These are the activations of a small network on made-up records, seen along a few directions, one row for each record.
After each row come some of the record's fields: K, E, Y, N.
Other fields move the rows too, some of them a lot.
Strong random noise was added to every row along 2 fixed directions; ignore it. To show where, here is one row again and again, with new noise each time:
[  22  -98  -68   54  -28  -57   53  -74  -50  102  297  -87 -353   77
  233 -178 -167]
[  82 -382   12  -81 -143  -83   46 -129   79  318  170 -408 -680  350
  243 -413 -442]
[ -51  340 -165  272  160  -23  104   12 -259 -184  464  367   79 -310
  239  154  197]
[  95  446   25  391  274  -61  451   41 -401  138  262  131 -424 -114
  419  -28 -209]

[-214 -272 -123 -246   41   77 -264  327  228 -334  -21 -195  436 -243
 -449 -103   72] | (K k2; E e1; Y y1; N n1)
[  -1  193 -185  -49  173   69  254   67  -21 -130  332 -110  -84  -52
  -70   57  -46] | (K k1; E e1; Y y1; N n1)
[ 239   52  366  370   46 -168  230 -113 -326  500 -431  159 -417   87
  621  -75 -222] | (K k2; E e2; Y y1; N n1)
[   4 -677  102  249 -545 -159 -483 -436  -93  383  284  373 -357  174
  905 -255  266] | (K k2; E e2; Y y1; N n1)
[  26 -317 -458 -482 -286  139 -232 -235  389  -20  331 -330  125  469
 -364   81  285] | (K k1; E e1; Y y1; N n1)
[  21  192 -454   42   56   76   38 -119  -80  -92  509  115   32   13
   28  300  337] | (K k1; E e1; Y y1; N n2)
[-176 -646  114 -142 -142 -136 -265   35  208   61    6 -445 -363   49
  -10 -574 -550] | (K k2; E e1; Y y2; N n2)
[ -12   87  186  142 -170  -36 -190  -97 -112  -66 -196  479  298  -92
  190  190  384] | (K k1; E e2; Y y2; N n1)
[  27  171 -293  203  154  -52  116 -106 -225  101  610  208 -181 -164
  356  219   39] | (K k2; E e1; Y y1; N n2)
[ 178    3  -53  -90 -107  112  128 -130   62  237 -122 -138 -104  409
  -48  132  192] | (K k1; E e2; Y y1; N n2)
[ -26  -93   66  299  152  -61   62  164 -159   56  -25   54 -110 -409
  184 -190 -287] | (K k2; E e1; Y y1; N n1)
[-131   10 -156  -79   97   -7 -196  121  161 -417   61    9  516 -311
 -434  -56   61] | (K k2; E e1; Y y2; N n2)
[ -28  510 -397   32  251  129  252   13  -97 -292  614  287  239 -204
  -78  482  388] | (K k1; E e1; Y y1; N n2)
[-186 -203 -256 -159  -17    8 -364   79  264 -369  428   77  390 -342
 -263   11   94] | (K k2; E e1; Y y2; N n2)
[  43 -279 -274 -404 -251  120 -189 -171  360   46   87 -221   97  446
 -282  146  351] | (K k1; E e2; Y y1; N n2)
[  24  200  191  262  326 -102  335  254 -239   46 -185 -114 -262 -252
   30 -236 -559] | (K k2; E e1; Y y1; N n1)
[   6  176  249   93  181  -95  184  194  -80  -67 -357 -132  -79 -148
  -72 -107 -444] | (K k1; E e1; Y y2; N n1)
[ -39  127  245   42  126  -43  -24  154   15 -142 -540   24  394 -176
 -302   19   12] | (K k2; E e2; Y y2; N n2)
[ -98  330  -78  161  137  -72  107   58 -164 -376  222  251  142 -306
  -14   57   54] | (K k1; E e1; Y y2; N n1)
[  84   62   11   64   19  -32   19  -68  -16   23 -144   70  154   99
   19   81  128] | (K k2; E e2; Y y1; N n2)
[-130 -649  153 -133 -376  -46 -586 -124  258    6 -165  141  170  -64
  117 -161  260] | (K k2; E e2; Y y2; N n1)
[-137 -366 -169 -261 -171   91 -166  -10  190  -65  221 -357  -28  172
 -264 -169  -80] | (K k1; E e1; Y y1; N n1)
[ 143  -49  292   75  106 -117  424   92 -107  318 -325 -580 -815  281
   78 -576 -827] | (K k2; E e1; Y y2; N n1)
[ -74  -12  -97   85  209   -4  214   97  -88  -32  368  -77 -260 -225
  157  -83 -314] | (K k2; E e1; Y y1; N n2)
[   3 -128  -34 -170 -324   76 -443 -182  237 -163 -148  381  514    8
  -83  301  692] | (K k1; E e2; Y y2; N n1)
[ -51 -246  100 -126   45  -27   25  137  135   99    8 -338 -328    6
  -44 -303 -448] | (K k2; E e1; Y y2; N n2)
[   0  289 -114   19   50   31 -104  -13    7 -244  -61  315  516 -256
 -210  329  319] | (K k1; E e1; Y y2; N n1)
[-104 -854 -337 -697 -434   80 -433 -234  602  -32  416 -649 -255  430
 -340 -339 -186] | (K k1; E e1; Y y2; N n2)
[-175  168 -417  -79  184  102   12   64   39 -375  744  153  237 -326
 -131  268  163] | (K k1; E e1; Y y1; N n2)
[  13  209 -188   46   60  106   63  -41 -126 -133  251  239  161 -220
   18  274  277] | (K k1; E e1; Y y1; N n1)
[  -9 -144   69  233   -5 -118  -69  -91 -196  170  200  307 -203 -148
  487  -40  -16] | (K k2; E e2; Y y1; N n2)
[-342  -84  -37  -41  131   63 -208  333   89 -416  179    9  390 -514
 -332 -105  -55] | (K k2; E e1; Y y2; N n2)
[ 223  181 -225  -54   21   -4  322 -178   19  297  243 -276 -494  442
   62   78  -78] | (K k1; E e1; Y y2; N n2)
[ 195  335  -33 -247  194  193  483  140   28  217 -342 -488 -111  381
 -458   70 -234] | (K k1; E e1; Y y1; N n2)
[ -16  400  388  315  166  -59  131  172 -269 -117 -685  297  382 -250
   15   48   42] | (K k2; E e2; Y y2; N n1)
[ -46  -99  123  120  -33  -19  -33    4  -76   26  -47  122  -80 -136
  153  -61   93] | (K k2; E e2; Y y2; N n2)
[ -33  151 -374   66  -97   93  -52 -182 -112 -152  568  274  235  -47
   53  264  474] | (K k1; E e1; Y y1; N n1)
[ 347  558 -141   23  168  202  529  -91  -83  345  -93  -24 -128  389
  -18  440  270] | (K k1; E e2; Y y1; N n2)

Which values does each new row have?
[-200 -117   94  -52   83  -98 -165  200   97 -335  -98 -122  215 -312
 -306 -211 -328] | (K k2; E e1; Y y2; N n2)
[ -54  464 -368    7  314  113  230  113 -139 -434  443  103  413 -281
 -318  287  152] | (K k1; E e1; Y y1; N n2)
[ 275 -790  -82 -321 -514  -56 -235 -398  428  539  -77 -484 -590  760
  189 -275  -21] | (K k1; E e2; Y y1; N n1)
[ -15  268   26  182  143  -42  142   38 -186 -111  107  155  -10 -237
   81   11  -95] | (K k1; E e1; Y y2; N n1)
[ -79  393   60  201  438  -31  423  354 -274 -235   39  -78  -55 -375
  -31  -93 -374] | (K k2; E e1; Y y1; N n1)
[-151 -377   -3  -54 -156   29 -266   21   60 -236   -2   79  293 -212
  -69  -42  203] | (K k2; E e2; Y y1; N n1)
[ 230  825  -72  267  388   58  804  105 -318  234  175 -169 -595  164
  168  113 -208] | (K k1; E e1; Y y2; N n1)
[  26  435 -121  230  255  -15  372   64 -271  -86  243   53  -76  -93
   31  119  -77] | (K k1; E e1; Y y1; N n2)
[ 339  525  -78  297   -1  143  350 -205 -288  324 -243  216    1  389
  234  442  538] | (K k1; E e2; Y y1; N n1)
[ -38  319  199  188  249   81  283  292 -291 -166 -399   65  286 -228
 -179   39   98] | (K k2; E e2; Y y1; N n1)
[   9  162  283  109  267  -93  288  294 -109  -15 -408 -249 -152 -168
 -137 -285 -584] | (K k2; E e1; Y y2; N n1)
[  40  239  133  146  150   83  139  169 -160   25 -360  152  240 -121
   32  125  289] | (K k2; E e2; Y y1; N n1)
[  26 -228   20  -49 -137  122  -65  -44  103  236  -91  -78   -5  164
   -2  -13  144] | (K k2; E e2; Y y1; N n2)
[ -69  283  121  164  173  -70  114  175 -153 -175  -73   19   66 -219
   -2   -5 -284] | (K k1; E e1; Y y2; N n1)
[-287 -160   35 -156 -110  -45 -520  118  186 -645 -200  344  882 -462
 -401  142  339] | (K k1; E e2; Y y2; N n1)
[ 107   61  303   91  137   -6  420  132 -211  374 -299 -341 -647  208
  147 -257 -675] | (K k1; E e1; Y y1; N n1)
[  41  -43  100 -192 -116   44 -136  -60  195    0 -265   23  160  133
 -186  120  127] | (K k1; E e2; Y y2; N n2)
[ 156  188 -317 -128  125  168  538  -59  -78  362  510 -476 -713  464
   42  -65 -300] | (K k1; E e1; Y y1; N n2)
[ 174  484  171   11  115  123  234   60   -4  101 -522   82  232  101
 -222  349  211] | (K k1; E e2; Y y2; N n2)
